A small network was shown many inputs. Here are its activations along a few directions, one row for each input.
In each table, some parts of the input vary, and every possible input appears once, in random order.
A made-up example of a description, with smaller parts first: one of 4 places along a line, together with either a single point or one of 9 places around a ring or (one of 3 separate values, together with one of 8 places around a ring).
Shared parts are said once, and a part with two or three values counts as separate values.
In the rows, 128 means zero.

Other details of the inputs vary at random and push rows far along two fixed directions, the same in every table; ignore that.

A family of inputs:
row 1: [ 97 120 108 119  81  85 155 104 144 119 125 133 123 176]
row 2: [150 100 138 131 102 142  86 103  90 124 125  84  97 133]
row 3: [133 136 155 130 129 126 109 138 106 129 129 109 130 135]
row 4: [128 178 124 132 183 126 145 149 151 158 135 197 144  78]
row 5: [138  91 110 116  92 131 119 102 109  95  99  69 113 144]
row 6: [147 124 170 144 108 161  72 126 106 124 121  73 116 143]
row 7: [147 110 157 140 126 148  71 113  96 128 121  86  96 128]
row 8: [140 145 147 140 189 192 179 195 153 136 185 152 146 110]
row 9: [136 126 131 127 135 122 119 126 111 135 135 128 128 115]
row 10: [ 79 114  97 109  88  51 177 102 145 121 125 147 137 170]
row 11: [105 152 131 129 121  99 154 139 155 132 132 150 160 141]
row 12: [132 134 153 139 148 136 102 136 116 138 133 124 136 127]
row 13: [126 118 105 121 111 120 136 113 134 111 113 132 125 120]
row 14: [127 121 102 113 133 111 150 127 133 110 110 123 145 120]
row 15: [132 170 147 152 140 144 112 152 141 143 132 156 137 120]
row 16: [129 168 117 131 187 133 129 151 152 155 134 188 147  74]
row 17: [ 97 106 106 121 100 143 225 147 169 110 171 132 133 177]
row 18: [159 122 129 133 144 163  92 128 113 133 114 120 114 103]
row 19: [147 152 124 132 185 142 125 153 137 149 124 170 149  77]
row 20: [115 110 135 133  89 118 115 103 121 121 125 103 118 168]
row 21: [ 90 136  91 113  89  77 182 104 161 131 125 174 126 150]
row 22: [163 102 143 120 149 154  90 128  89 113 114  89 118  94]
row 23: [117 105 107 116 100 121 120 100 126 122 114 111 108 142]
row 24: [137 134 145 129 144 126 107 134 113 134 132 121 125 128]
Description of these inputs: one of 2 separate values, together with either a single point or one of 11 places along a line.
The inputs of row 22 and row 13 match in every part but the choice among 2 separate values. If row 11 is changed in the same way as row 22 into row 13, which row does it become?
> row 6

A family of inputs:
row 25: [108 104 113 124 122 138 167 130 146 129 164 134 130 145]
row 26: [ 80  69 106 103  50  58 151  72 114 109 139  89 112 194]
row 27: [116 122 121 126 100 118 136 124 143 103 114 118 141 137]
row 28: [118 193 129 128 184 122 144 162 169 151 128 201 169  63]
row 29: [200 130 189 146 222 207  17 154  65 150 114  83 109  65]
row 30: [222 133 192 153 206 247  57 184  64 141 156  90 105  59]
row 31: [103 125 133 113 107  87 143 123 130 114 129 113 140 139]
row 32: [151 155 159 137 184 187 133 181 147 134 152 132 149  80]
row 33: [134  73 130 134  85 142  86  92 100 109 124  69 104 156]
row 34: [104 156 111 145 126 115 147 128 164 151 142 177 158 135]
row 35: [162 122 148 136 106 144  97 130  89 128 124  98 122 139]
row 36: [112 176 118 146 136 125 153 141 177 140 126 195 132 120]
row 37: [146 157 112 142 194 150 116 149 146 143 115 167 141  85]
row 38: [132 150  88 126 130 112 160 132 149 134 119 181 137 101]
row 39: [119 158 109 129 136 129 144 126 161 137 118 166 117 110]
row 40: [134  74 147 117 111 110  94 101  71 108 119  49 104 170]
row 41: [112 141 117 124 152 118 128 122 145 153 137 168 139 100]
row 42: [103 125 125 106 102  97 140 105 134 130 119 133 108 143]
row 43: [108 100 101 125  98  93 149 107 137 105 110 120 135 178]
row 44: [112 151 115 140 140 106 151 139 155 139 125 164 163 152]
row 45: [128 166 122 134 148  98 154 147 137 148 142 189 147 106]
row 46: [125 159 141 138 129 133 123 147 146 131 126 137 160 122]
row 47: [121 155 107 124 142 126 144 135 160 121 112 150 148  90]
row 48: [ 98 130 120 124  72  96 154 110 144 126 123 125 119 182]
row 49: [154  92 186 126 111 153  56 107  62 120 126  36  70 144]
row 50: [128  79 150 110  88 155 134 118  95 103 142  50  78 174]
row 51: [164 120 134 141 118 147 103 131 100 118 118 119 118 120]
row 52: [114 105  95 122 105 118 132  96 135 123 120 123 118 131]
row 53: [122 150 105 113 132  91 161 132 138 142 124 186 143 109]
row 54: [112  71 114 109 104 117 166 116 114 100 134  79 120 190]
The inputs of row 31 and row 45 match in every part but one. If row 32 is changed in the same way as row 31 into row 45, which row does it become?
> row 30
What is each input in this table made of?
> one of 5 separate values, together with either a single point or one of 5 places around a ring
Change only the choice among 5 separate values in row 27. List by row number the other rows that result.
> row 33, row 36, row 43, row 51
Change only the choice among 5 separate values in row 37. List by row number the other rows that result.
> row 38, row 39, row 47, row 52

A family of inputs:
row 55: [103 156 112 111 119  69 161 121 161 127 111 163 161 120]
row 56: [153  83 153 109  95 119  98 117  66  94 105  46 126 153]
row 57: [158 160 151 125 174 132  84 143 112 152 126 145 127  70]
row 58: [156 169 156 163 165 174 108 158 127 166 142 128 143 114]
row 59: [155 155 144 140 167 193 117 159 136 127 130 122 130  86]
row 60: [150 143 119 147 181 153  98 126 118 151 122 161 119  81]
row 61: [133  86 163 109  65 137  58  94  64 121 109  47  77 169]
row 62: [143  94 147  95  95 109 106 110  74 112 125  63 102 138]
row 63: [ 83 156 129 121 103 114 184 141 150 146 145 176 136 153]
row 64: [ 88 164 122 116  95 103 167 140 152 146 137 181 133 151]
row 65: [ 98 142  83 121 127  92 164 100 159 138 125 177 125 117]
row 66: [ 75 152 110 122 116  90 143 109 159 152 118 184 135 140]
row 67: [ 90 132 117 109 144  92 185 141 170 124 147 150 163 140]
row 68: [125 149 165 136 174 177 109 164 126 156 158 139 124 116]
row 69: [145 131 154 134 196 155 114 168 123 133 143 126 156 107]
row 70: [108 157  91 116 107 114 181 135 174 113 121 159 145 128]
row 71: [ 97 142  80 129 127 102 158 115 166 122 101 173 148 133]
row 72: [139 135 150 121 189 146 119 158 123 145 157 133 133  95]
row 73: [113 129  82 127 107 105 166 127 165 129 114 185 142 126]
row 74: [139  84 154  99 105 122 115 113  74 113 134  58 103 141]
row 75: [ 99 130  88 120 138 122 186 142 171 114 135 160 154 150]
row 76: [167 152 151 130 179 141  95 164  94 146 133 145 138  81]
row 77: [170 158 133 145 168 188 101 164 124 124 116 135 136  90]
row 78: [161 163 185 167 181 179 105 174 114 139 139 129 108 102]
row 79: [155  73 172 121  52 147  85  90  82  99 128  42  88 192]
row 80: [109 139  95 119 120 107 199 122 155 133 149 168 130 124]
row 81: [134 142 158 165 174 173  97 162 130 139 167 124 142 101]
row 82: [ 75 108  91 124  38  51 150  87 145 102 129 124 137 184]
row 83: [103 131  99 121 108 122 193 135 176 126 138 167 139 125]
row 84: [149  70 177 129  63 160 102  94  81 102 135  43  94 189]
row 85: [ 99 125  81 130 119 102 160 115 167 134 109 185 140 126]
row 86: [122 139  84 122 117  99 185 125 145 130 138 181 136 128]
row 87: [171 150 126 146 175 162  95 139 110 148 128 158 119  77]
row 88: [144 153 145 144 186 134  87 136 119 144 104 148 153  82]
row 89: [ 78 110  91  91  85  38 163  80 137 122 112 141 129 155]
row 90: [ 89 154  96 139 124  82 142 105 170 156 114 167 154 150]
row 91: [106 134 108 111 132  80 185 142 134 133 141 174 156 135]
row 92: [132  73 162 126  93 152 111 105 104 110 147  60 106 187]
row 93: [150  93 162 131  88 119  71 103  78 103 102  49  70 169]
row 94: [167 141 135 146 179 176 123 151 111 145 146 148 123  86]
row 95: [139 156 126 143 170 164  95 130 145 134 108 139 128  81]
row 96: [128  67 118 117 109 148 134 122 118 105 134  85 113 158]
row 97: [163 164 171 133 176 158  96 161 119 137 124 121 147  72]
row 98: [146 152 158 157 166 160  73 123 141 153 126 157 130 105]
row 99: [147 137 135 136 186 171 127 146 131 144 159 135 117  90]
row 100: [ 89 140 122 135 140  98 188 148 167 127 150 161 131 163]
row 101: [143 129 139 137 175 186 120 157 147 137 149 132 124  91]
row 102: [170 147 147 143 158 192  99 159 134 140 132 135 120  66]
row 103: [161 155 143 132 180 128  85 150 101 152 122 158 138  78]
row 104: [161 150 136 145 173 193 116 165 126 125 124 133 139  96]
row 105: [139  92 111 116  86 133 105 103 100  93  94  74 110 155]
row 106: [132  95 150 134 103 114  79  93  92 111  98  69  82 162]
row 107: [163 132 139 147 166 192 116 163 129 138 133 145 133  87]
row 108: [129  73 136 103 128 115 122 125  86 115 144  78 118 157]
row 109: [ 84  94 101  97  72  55 205 111 133  96 120 118 160 190]
row 110: [ 79 147  99 146 114  83 137 108 167 132 130 175 154 132]
row 111: [134  77 117 116 123 137 137 112 100 114 145  87 105 153]
row 112: [110 153 120 134 101  95 148 112 176 137 132 189 145 155]
row 113: [ 98 138  96 115 135  62 150 113 140 141 115 183 149 124]
row 114: [138  98 121 112  84 137 101  99 109  95  99  60 101 143]
row 115: [174 158 141 140 172 176 106 146 115 146 145 140 111  66]
row 116: [106 164 123 139 114  85 176 147 161 123 128 171 123 155]
row 117: [ 91  97  77 102  51  77 177  93 161 108 112 134 119 159]
row 118: [ 98 145 124 113 127  91 190 138 160 124 133 152 165 130]
row 119: [145  87 143 111  99 105  90 103  75 101  95  61 126 149]
row 120: [153 157 173 177 160 186  86 164 114 141 156 124 139  84]
row 121: [151  71 121 118  78 146 116 114  97 101 114  76 103 148]
row 122: [149  88 146 126  63 130  83  99  76 120 118  23 101 192]
row 123: [ 76 109  97  98  78  44 166  77 148 110  99 124 144 161]
row 124: [ 95 133  86 125 115 103 161 110 177 135 115 176 133 117]
row 125: [149  96 121 113  96 129 103  91  90 115 122  79  85 129]
row 126: [144 153 149 154 182 171 105 159 135 163 153 122 142 123]
row 127: [139  80 155 137  57 134  73 105  72  92 135  32 101 163]
row 128: [142 143 138 136 181 187 120 158 146 126 141 122 131  98]
row 129: [105 165  99 138 110  82 145 119 167 157 120 166 154 155]
The inputs of row 108 and row 103 match in every part but one. If row 72 is changed in the same way as row 108 into row 103, which row does it become?
> row 57
The inputs of row 59 and row 70 match in every part but one. If row 78 is changed in the same way as row 59 into row 70, which row does it become?
> row 116
What is each input in this table made of?
> one of 5 places along a line, together with either one of 5 separate values or (one of 2 separate values, together with one of 5 places around a ring)
Change only the place on the ring of 5 in row 102. List by row number the other rows that result.
> row 62, row 70, row 97, row 115
Change only the place on the line of 5 in row 111. List by row number the other rows that result.
> row 60, row 86, row 87, row 94
Change only the place on the line of 5 in row 129. List by row number the other rows that result.
> row 58, row 90, row 122, row 126
Change only the choice among 5 separate values in row 61. List by row number the other rows that result.
> row 82, row 93, row 112, row 129
Change only the choice among 5 separate values in row 68. List by row number the other rows that result.
> row 81, row 92, row 100, row 126
Change only the choice among 2 separate values in row 67. List by row number the other rows that result.
> row 69
